These are the activations of a small neural network, seen along a few directions. Each row is one input.
In each table, some parts of the input vary, and every possible input appears once, in random order.
Descriptions start from the smaller parts, as in this example, which fits no table here: ring(5) and (point or line(11) or (values(3) and line(6))).
Shared parts are said once, and a part with two or three values counts as separate values.

Other details of the inputs vary at random and push rows far along three fixed directions, the same in every table; ignore that.

Rows:
x1: [ -5 -18  24  63  15  25   6   6  67  25  30]
x2: [  6   2 -15 -25 -19   9  47  -3 -35 -15 -32]
x3: [14  9 29 22 27  6 69 11  3 -9 27]
x4: [-11   8 -16 -26 -22 -24 -65 -38 -21   6 -12]
x5: [  6  22 -17 -15  -7 -71 -49 -12 -16  -4  -8]
x6: [ -2 -17   2  42  11  -8 -40  17  74  33  25]
x7: [ -5  -5   5 -27   8  25  14  14 -27 -25 -19]
x8: [ -3 -28  -5  47   5  32  19  20  65  28  18]
x9: [-18 -32   3 -25   8  72  29  19 -17 -21 -35]
x10: [ 19  21   8  38  16 -65 -42  12  49  29  49]
x11: [-32 -34 -11  12  -2  35 -57 -13  61  28  18]
x12: [-17   2 -19 -33 -20  26 -24   3   1   5 -28]
x13: [-18   1  -9 -47  -6  55  36 -10 -41 -13 -26]
x14: [ 17  -8  19  34  24  -4  48  -4  17 -11  35]
x15: [ -2  14  -5 -29 -21  11  23   6 -26 -18 -31]
x16: [ 11  10  -6  35  13 -20  -4  13  32  19  24]
x17: [-14   3 -15 -42 -19  41  13   3 -27 -14 -46]
x18: [-16  -2 -15 -48  -1   4 -45   0 -29 -14 -20]
x19: [ -9  19 -38 -24 -11 -39 -86 -12  -7  18  -9]
x20: [ 18 -17  30  31  27 -24   2  21  32   1  38]
x21: [ -8 -23  -5  47  31   4 -28  -4  66  19  42]
x22: [  9  22   1  -5   9 -87 -56  -6 -36  -3  16]
x23: [-24 -38 -11 -17 -20  94  19  14  22   8 -41]
x24: [ 18  -9  34  36  22 -28  39  20 -12 -10  18]
x25: [  6  10 -13 -13 -14 -50 -35  -9  -9  -2  -9]
x26: [ -7   4 -25 -23  -7 -12 -49  -7  -8   9 -21]
x27: [-26   9 -22 -36 -10  -4 -54 -28 -14  -6  -9]
x28: [  3   0  14   6  11 -17  10  12 -27 -13  -3]
x29: [-14   0  -2 -58 -21  33  36 -26 -60 -34 -39]
x30: [ 13  21  -9 -19  11 -57   2 -36 -49 -30   9]
x31: [-13 -27 -18  -8 -15  54 -13   9  22  23 -21]
x32: [ 12 -15   7  37   8  28  52  21  29  12   9]
x33: [-28 -27 -16 -21  -7  60 -22 -11  15  20  -4]
x34: [ 10   6  -4  12  -2 -15 -18   8  19  22  12]
x35: [ 28  22  19  47  19 -26  78  22  15  -7  26]
x36: [ 13  30   1 -18  13 -22  47 -17 -52 -40  -1]
x37: [ 17   1  20  13  10 -57  -4   4 -29  -9  14]
x38: [ 17  13  28  34  12 -43  -3  -3  -5 -11  22]
x39: [ 11  -4  12  13  16 -19   7  -8  10   8  33]
x40: [15  0 27 10 -3 28 72 24  9 -9 -3]
x41: [ 31  13  50  42  13 -27  62   7 -16 -23  23]
x42: [ -5  20 -40 -34 -15 -43 -32 -20 -41  -6 -29]
x43: [  8  19  12  25   3 -59 -64 -10  14  10  37]
x44: [-18 -24 -28 -12 -24   9 -71  -4  36  25 -14]
x45: [ -8 -23   2  41   1  76  62  34  60  20   8]
x46: [ -9  -9 -21 -26 -15  22 -21  -3  -7   7 -29]
x47: [-21  -7 -32 -46  -7   1 -56 -33 -27   6 -15]
x48: [-15  -9   4 -25 -23  53   1  -9 -29 -13 -31]
x49: [ 23  31  -2  -5  -7 -47  40  -3 -33 -14   0]
x50: [ 12  13   6  17  27 -59 -16 -13   5   7  38]
x51: [  0 -16  15  12 -11  50  50  25  28   1 -10]
x52: [ -9 -22   5 -21   2  43   2  14   0  -7 -11]
x53: [ -4 -16   5  -2 -11  65  33  20  18   9 -16]
x54: [  6 -20  16  19  22 -12 -14  17  25   2  23]
x55: [ -7 -20  -2  27  15  26 -10  -4  49  13  34]
x56: [-18  -6  -5 -27 -21  44   9 -23 -32 -10 -37]
x57: [-21 -41 -27   5 -14  77 -16  11  47  34 -15]
x58: [ 11  24 -15 -13   2 -47 -20  -5 -30  -1 -12]
x59: [ 10  40 -11 -42   3 -48  14 -30 -72 -41  -5]
x60: [-11 -28   4  27  15  -2 -37  15  21  15  11]
x61: [-11   0 -42  -6  -4 -28 -80 -12  12  26  -4]
x62: [ 36  27  26 -10  -2 -48  65   5 -42 -28  -7]
x63: [  6  26  23  -4   6 -23  43  -8 -21 -24  16]
x64: [ 13  29 -15   7   2 -55 -28  -2   0  13  17]
x65: [-21 -34  -2  -9  -7  58  -7  14  -2   6 -22]
x66: [-17  15 -14 -19 -15  -5 -44 -26 -17   2 -15]
x67: [ 20   8  33  14  -1 -15  32  -4 -28 -22   5]
x68: [ 12  15   3  25   8 -23  -7  16  27  22  23]
x69: [  4  14  20  40   6 -20  -7  -4  36  17  37]
x70: [-23 -16 -11  11   6  -1 -64 -16  45  20  21]
x71: [-16  12 -25 -55 -29  20   2  -6 -46 -24 -55]
x72: [ 33  25  16  14   5 -25  70  11 -23 -12   8]
x73: [ 21  12  11  -1   0   0  64  11 -31 -14 -15]
x74: [19 13 45 37  6  5 76  4  5 -9 22]
x75: [ -6   6 -11 -26 -10  35  15   7 -19  -7 -32]
x76: [ -5   8   0  15  -1 -29 -70 -11  12   8  18]
x77: [-37 -35  -6  -6 -12  80 -21  -7  46  19   0]
x78: [ 28  11  21  -6  -2  -1  70  12 -30 -19 -13]
Description of these inputs: ring(6) and (values(2) or line(5) or line(6)).
- Changing only the ring(6) part turns x76 into x41. The same change can be made to x19. Which row results? => x73
- Changing only the ring(6) part turns x60 into x28. The same change can be made to x50. Which row results? => x3
- Which other rows does x4 become when the line(5) part takes its other values? List them by row number. => x14, x29, x39, x67
- Start at x62 and move only the ring(6) part, one step at a time. The first step leads to x40. Which rows follow, in order? => x12, x17, x6, x23
- Start at x51 and move only the line(6) part, one step at a time. The first step leads to x40. Which rows follow, in order? => x53, x34, x72, x49
- Which other rows does x52 become when the values(2) part takes its other values? List them by row number. => x65
- List by row number the other rows that have the ring(6) part in common with x68. => x10, x12, x13, x15, x18, x22, x43, x45, x59, x63, x64, x69
- Which other rows does x54 become when the values(2) part takes its other values? List them by row number. => x24

Rows:
x79: [ 0 -9  7 24 12 25 -1 36 36 21 10]
x80: [ 10 -17  11  10   4   7   6  31  26  13   6]
x81: [  16    5  -20   35   22 -102  -80  -12   29   24   48]
x82: [ -7   6 -21 -19  -2 -29 -42 -23  11  10  10]
x83: [-14 -17   2  20 -13  24 -46  -4  66  34  20]
x84: [ 33   8  29  34  14 -34  71  26 -25 -15   0]
x85: [15 -7 29 39 -3 21 66 22  3 -7 -3]
x86: [ 27  36   1 -12  23 -62  32   3 -43 -27  15]
x87: [ 19  33  19  17  24 -23  73  -1  -7 -16  23]
x88: [-11  23 -18 -51 -26  13 -10  -8 -53 -21 -49]
x89: [-13  14  -8 -17 -18  32 -12 -12  -4   3 -12]
x90: [-18 -25   0  15 -16  79  23  -2  19  12 -16]
x91: [ -4  12 -29 -18  -6 -37 -29 -34 -29  -1  -6]
x92: [-17 -10 -10 -34 -33  35 -15   1  -4  -2 -42]
x93: [ -6 -31 -11   9  10  31  -2  14  50  16  10]
x94: [-30 -20  18 -53   7  20 -34 -36 -75 -45 -13]
- What is each input in this table made of? => point or (values(3) and ring(5))
- Which other rows does x90 become when the ring(5) part takes its other values? List them by row number. => x81, x84, x85, x91

Rows:
x95: [  1  -5  27   9  -5  61 111   9  -5 -19 -15]
x96: [ -6 -15  -7   3  -6   7 -14 -10  10   1  -1]
x97: [ -7 -26  15  10   0  39 -18  13  30  17   3]
x98: [-14  -5 -30 -22  -8  10 -58 -20  24  23   5]
x99: [ 16  -9  25  22  10 -10  33  13  -8  -5   7]
x100: [  5   9   5  21  14 -35 -24 -15  -7   0  18]
x101: [-22   0 -17 -42 -14  33   1   6 -33 -11 -42]
x102: [ 12   7   4 -10   5 -27  12   5 -37 -28 -14]
x103: [ -5 -12  -6   0   8  36   5  17  28  12   6]
x104: [  7  -2  27  23   8  33  57  11  16 -15  15]
x105: [-33 -38 -19   1  -8  80 -21   0  30   7 -19]
x106: [-13  12 -19 -33  -8  11   5 -21 -42 -21 -33]
x107: [  1 -23   9  39  13   1  -3  19  55  23  22]
x108: [  7  -2 -24 -15   3 -36 -29  -4  -9   9  -2]
x109: [-12 -24 -24   4   0  36  -6  -6  29  20   3]
x110: [ 22  33  19 -36  -5 -35  53  -2 -61 -36 -22]
x111: [ 13   6   3  32  24 -13  29   2  13   0  26]
x112: [ 11   5 -16  12  21 -51 -36   4  10  10  20]
x113: [ -3   0  12  -7   1  14  -7   5 -13  -5  -5]
x114: [ 18  37  17 -22  -5 -38  41 -18 -44 -30  -6]
x115: [-24 -27 -12 -26 -18  69   6 -16 -25  -4 -39]
x116: [ -9 -32  -9  10  -1  55  18  19  42  22  -1]
x117: [  4 -21  24  44   9   5  -1  17  44  23  27]
x118: [-31 -15 -17 -33 -18  71   4  -3 -19 -11 -36]
x119: [-32  -4 -25 -28 -13  15 -70 -20 -17  11 -16]
x120: [14 -4 38 37 12 13 40  5 24  2 28]
x121: [ 23   5  15   7  14 -15  33  15  13   3  19]
x122: [  8  27 -13  -4  10 -49 -14 -11 -15   0  19]
x123: [ 27   6  36  14   4 -19  73  17 -17 -23   4]
x124: [ -2  -3 -12  -5  -5  12  17  -9   2   5   1]
x125: [  3 -12  23  42  20   1  -3  26  32  17  28]
x126: [ -7   3 -17   3   7   2 -34  -8  32  18  24]
x127: [  6  16   4  16  11 -56 -54   3  33  15  32]
x128: [  1   3   2  -9 -13  -7  11 -15 -16 -13  -5]
x129: [-4 -1 19 22  7 19  3 -2 17  4 20]
x130: [ -6  -6  -7  22   2 -19 -29 -12  33  17  17]
x131: [  0  37  -5 -22  -4 -45 -19 -26 -26 -14   3]
x132: [ -8  29 -14 -30  -6 -30 -15 -20 -41 -15 -12]
x133: [ 25  34   5  18 -23   2  68  13 -14  -3 -23]
x134: [  5  12  -3 -12   5 -23   9   2 -30 -17 -17]
x135: [  9  21   1 -23  -2 -46 -24  -4 -30 -18   0]
x136: [ 22  25  -2  12 -24  -3  38  28  -5   7 -26]
x137: [ 10   5   6  18  17 -54 -40   0  -8   2  16]
x138: [16 -2 31 33  9 -4 28  6 33 -2 33]
x139: [-22  -8 -25 -53 -28  35  -7  -9 -32  -7 -51]
x140: [ -9  -3   0  -5 -12   2 -13 -20 -13   3  -5]
x141: [-19 -19 -14 -14  -7  26 -35  12   6   6 -15]
x142: [ 12   7   7 -14  -3 -40 -32   0  -6  -5   5]
x143: [  2   6 -17   1  12 -37 -39   8   9  15  18]
x144: [-12 -28 -20 -14 -11   6 -52  -1   9   8 -15]
- What is each input in this table made of? => values(2) and (point or (line(4) and ring(6)))
- Changing only the values(2) part turns x117 into x140. The same change can be made to x116. Which row results? => x124
- Changing only the values(2) part turns x141 into x118. The same change can be made to x139. Which row results? => x95
- Start at x125 and move only the ring(6) part, one step at a time. The first step leads to x137. Which rows follow, in order? => x99, x117, x97, x113
- Which other rows does x137 become when the values(2) part takes its other values? List them by row number. => x100
- Start at x112 and move only the ring(6) part, one step at a time. The first step leads to x143. Which rows follow, in order? => x103, x121, x116, x108

Rows:
x145: [-18  -5   6 -34 -10  45  24 -29 -47 -27 -23]
x146: [ 19  37  19   0  -6 -75 -30 -13 -29 -11  12]
x147: [ 24  26  12  -4  -7 -83 -23 -16 -28  -3  12]
x148: [ -3   4 -13 -39 -24  38  34 -14 -33 -13 -35]
x149: [ 28  24  29  35  35 -71  34 -12 -28 -22  40]
x150: [ -2 -17 -19  35   8  12 -21  12  57  35  21]
x151: [ -7  -9 -10 -41 -13  30  31   2 -32 -26 -41]
x152: [ 34  31  39  18  21 -68  25  18 -22 -23  26]
x153: [-4 -5  0 50 14 29 18 23 61 29 25]
x154: [-12  17  -9 -36 -23  40  32 -13 -31 -13 -34]
x155: [  5 -28  14  52  12  21  19  30  48  26  18]
x156: [-10   7 -14 -12 -10  -6 -46   0 -22   1 -22]
x157: [ 14 -10  23  27   5  45 116  27  -3 -22 -17]
x158: [-16 -26 -18 -18  -5   6 -66   4  18  22  -7]
x159: [  6 -22   5  30  17  26  19  25  60  21  28]
x160: [-29 -26 -17 -17  12  10 -74 -19  14   6  14]
x161: [-17 -13 -21 -10 -23   5 -58 -18  25  16 -10]
x162: [-13  14 -26 -35  -4  -7 -35  -6  -8   3  -9]
- What is each input in this table made of? => values(3) and (point or line(5))
- Changing only the values(3) part turns x147 into x158. The same change can be made to x148. Which row results? => x159
- List by row number the other rows that have the values(3) part in common with x157. => x149, x150, x153, x155, x156
- Which other rows does x161 become when the values(3) part takes its other values? List them by row number. => x151, x157
- Which other rows does x145 become when the values(3) part takes its other values? List them by row number. => x149, x160
